Read these off the table that follows. Rows and columns are numbered from 1.
1) What is the entry in row 1 and column 3?
2) What is the entry in row 2 and column 1?
3) What is the entry directly below the largest entry?
4) What is the entry in the top-right corner?
5) What is the entry in the bottom-right corner?
6) What is the bottom entry of the column that holds the largest entry?
7) What is the entry in the bottom-left corner?
8) What is the entry directly below -0.68?
[[ 0.06 -1.85  2.27 -1.55 -3.99 -0.47 -1.61 -0.27 -0.82]
 [ 0.08 -0.86  1.30 -0.89 -2.40 -0.41 -0.97 -0.13 -0.67]
 [ 0.19 -2.96  3.02 -1.94 -5.25 -0.23 -2.10 -0.62 -0.65]
 [ 0.08 -2.01  2.40 -1.61 -4.22 -0.45 -1.70 -0.32 -0.82]
 [ 0.12 -2.19  2.53 -1.68 -4.46 -0.42 -1.79 -0.38 -0.81]
 [ 0.02 -1.20  1.64 -1.15 -2.91 -0.45 -1.17 -0.12 -0.71]
 [ 0.03 -1.11  1.55 -1.09 -2.76 -0.44 -1.12 -0.12 -0.70]
 [ 0.01 -1.29  1.74 -1.22 -3.06 -0.46 -1.24 -0.13 -0.74]
 [ 0.01 -1.38  1.83 -1.29 -3.22 -0.47 -1.30 -0.14 -0.76]
 [ 0.02 -1.59  2.04 -1.42 -3.58 -0.48 -1.45 -0.19 -0.80]
 [ 0.06 -0.95  1.38 -0.96 -2.51 -0.41 -1.02 -0.12 -0.68]
 [ 0.04 -1.03  1.46 -1.02 -2.64 -0.42 -1.06 -0.11 -0.69]
 [ 0.17 -2.66  2.83 -1.84 -4.98 -0.31 -1.99 -0.55 -0.73]
 [ 0.01 -1.48  1.94 -1.36 -3.39 -0.47 -1.37 -0.16 -0.78]
 [ 0.14 -2.40  2.68 -1.76 -4.71 -0.37 -1.89 -0.46 -0.79]
 [ 0.04 -1.71  2.15 -1.48 -3.78 -0.47 -1.53 -0.22 -0.81]]
1) 2.27
2) 0.08
3) 2.40
4) -0.82
5) -0.81
6) 2.15
7) 0.04
8) -0.69

grid =
2  2  3  3  4  3  5  6  6  6  3  1
3  3  3  3  4  3  4  4  4  5  5  1
1  4  3  3  4  3  6  6  6  6  4  1
4  1  4  3  5  7  6  6  7  6  1  2
2  1  3  4  5  6  6  6  6  6  3  1
6  4  4  6  5  7  6  5  6  6  4  1
5  8  4  4  4  4  5  6  6  6  3  5
5  3  3  3  4  4  4  5  6  6  4  3
5  4  4  5  5  7  6  6  6  6  3  2
3  1  3  3  4  3  3  4  4  5  3  1
4  3  3  4  4  4  4  6  6  6  3  1
0  2  3  3  3  3  5  6  6  6  2  2
0  1  4  4  5  6  6  5  6  6  3  6
4  6  4  5  5  7  6  6  6  6  3  1
4  4  3  4  4  3  4  5  6  6  4  1
6  5  4  4  3  6  5  6  6  6  3  3
Rows and columns are numbered from 1.
The entry in the bottom-left corner?
A: 6
The entry at row 3, column 1?
A: 1
The entry at row 1, column 1?
A: 2
The entry in the bottom-right corner: 3
The entry at row 2, column 1 -> 3
The entry in row 1 and column 3: 3
The entry at row 3, column 3 -> 3
The entry at row 1, column 2?
A: 2
The bottom entry of the column that holds the largest entry?
A: 5

Questions about the table below.
1) Report the entry just right of the largest entry.
2) Report the entry just left of the largest entry.
[[ 3.93  1.69  0.22  1.44  1.76  3.39  0.61  1.48 -1.01  0.80 -2.30 -2.34
  -0.90]
 [-2.10 -0.46 -0.83 -0.26 -0.21  2.40  0.17  0.89 -1.82  3.01  0.89 -1.44
  -1.00]
 [ 3.32  2.17  0.57  0.35  1.12  2.28  0.81  1.90 -0.52 -0.18 -2.68 -1.02
  -0.54]
 [ 0.81  0.95 -1.39  2.26  2.78  1.54 -4.31  0.49 -2.26 -0.66 -0.52 -2.00
  -0.48]
 [ 0.57  0.18 -1.32  4.29  2.04  0.58 -2.26 -2.13 -1.76  2.20  0.15 -2.91
   0.35]
 [ 2.58  1.84  0.17  2.76  2.67  0.97 -1.35 -0.48 -1.03 -0.49 -2.45 -1.72
  -0.65]
 [-1.56 -0.83 -0.03  2.74  0.69  0.31  1.05 -2.90 -0.96  3.64  0.35 -1.99
  -0.86]
 [-2.34 -0.58 -1.25  0.66 -0.54  1.03 -0.34 -0.18 -1.56  3.21  1.44 -1.33
   0.10]
 [ 3.56  2.16 -0.72  1.85  1.83  4.26 -0.40  2.27 -2.13  1.81 -2.07 -3.13
  -0.53]
 [-0.95  0.49 -0.03 -0.57  0.14  1.99  0.63  1.17 -1.24  1.63 -0.53 -0.74
  -1.18]
 [-2.99  0.86 -0.89  2.64  0.58  1.05  0.00 -1.44 -2.69  4.92 -0.40 -2.33
  -0.51]
 [ 3.21  1.68  0.49  0.56  1.31  3.79  1.50  1.96 -1.05  1.27 -2.39 -2.08
  -1.37]
 [-1.70 -1.21 -0.23  2.73  2.14 -0.04 -1.58 -2.95 -1.15  1.18  0.54 -1.65
  -1.56]
 [-3.45 -0.21 -0.41  1.34  0.53  0.91  0.00 -1.31 -2.03  3.54  0.24 -1.52
  -1.33]]
1) -0.40
2) -2.69

Read these off the matrix that follows. Rows and columns are numbered from 1.
1) The entry just right of -508?
2) The entry at row 3, column 3?
3) The entry at row 1, column 1?
4) The entry just left of 109?
5) The entry just left of the largest entry?
6) The bottom-right entry?
7) The entry directly below -131?
8) The entry in row 1 and column 3?
-390	-570	423	-895	-508	-55	-794	-354	-809	971	476	-638	-783	-494	-520
-57	143	-307	82	112	-368	-593	-133	221	-487	13	-21	-105	-451	-90
-640	-242	49	230	-592	109	245	142	3	-26	76	-302	81	-33	-256
-108	125	-74	103	-77	-286	-76	-49	-134	-153	91	-131	74	36	25
-161	-269	-193	-14	-79	-82	-256	-159	-89	-134	-77	-116	21	-181	-177
1) -55
2) 49
3) -390
4) -592
5) -809
6) -177
7) -116
8) 423

[[ 1.46 -0.10 -1.43 -2.04  2.38  0.11 -0.59 -1.68  1.95  2.84 -4.11 -2.19]
 [ 1.60 -0.24 -1.17 -1.33  2.14  0.31 -0.31 -0.98  1.49  1.97 -3.00 -1.51]
 [-2.07  0.82  0.00 -1.77 -0.99 -1.11 -0.89 -2.04  0.54  1.87 -1.94 -1.50]
 [ 1.87 -0.57 -0.50  0.45  1.49  0.77  0.38  0.75  0.33 -0.23 -0.17  0.22]]
The entry just right of -0.98: 1.49
Which number is the second entry on the diagonal from the top-right corner?
Answer: -3.00
The entry in the top-left corner is 1.46
Which number is the bottom-right entry?
Answer: 0.22
Which number is the largest entry?
Answer: 2.84
The entry just right of -1.17: -1.33
Which number is the 2nd largest entry?
Answer: 2.38
The smallest entry: -4.11
The entry just left of -1.11 -> -0.99
The largest entry in the first column: 1.87
The entry just left of 0.45: -0.50
The entry directly below 0.54 -> 0.33
The 2nd-last entry, reading row by row is -0.17
Which number is the top-right entry?
Answer: -2.19
Which number is the third entry on the main diagonal?
Answer: 0.00
Which number is the second entry in reading order?
Answer: -0.10
The entry just right of -3.00 -> -1.51
The entry just left of 0.31 -> 2.14
The entry just left of the largest entry: 1.95
The entry directly above -0.89: -0.31
The entry directly below 0.11 is 0.31
Which number is the entry just right of 0.33?
Answer: -0.23
The entry directly below -1.11 is 0.77
The entry directly below -1.33: -1.77

M =
[ 3.86  5.02 -1.74  2.59  0.34 -1.54 -1.21  1.39  2.42  1.25 -0.67 -2.38
  0.34]
Read off the 3rd entry from the left.
A: -1.74
Read off the entry just right of the centre entry.
A: 1.39
The second entry from the left: 5.02
Read off the 3rd smallest entry.
A: -1.54
The minimum: -2.38
The first entry from the left: 3.86
The fifth-last entry is 2.42
The entry just left of -1.54 is 0.34
The 4th entry from the end -> 1.25
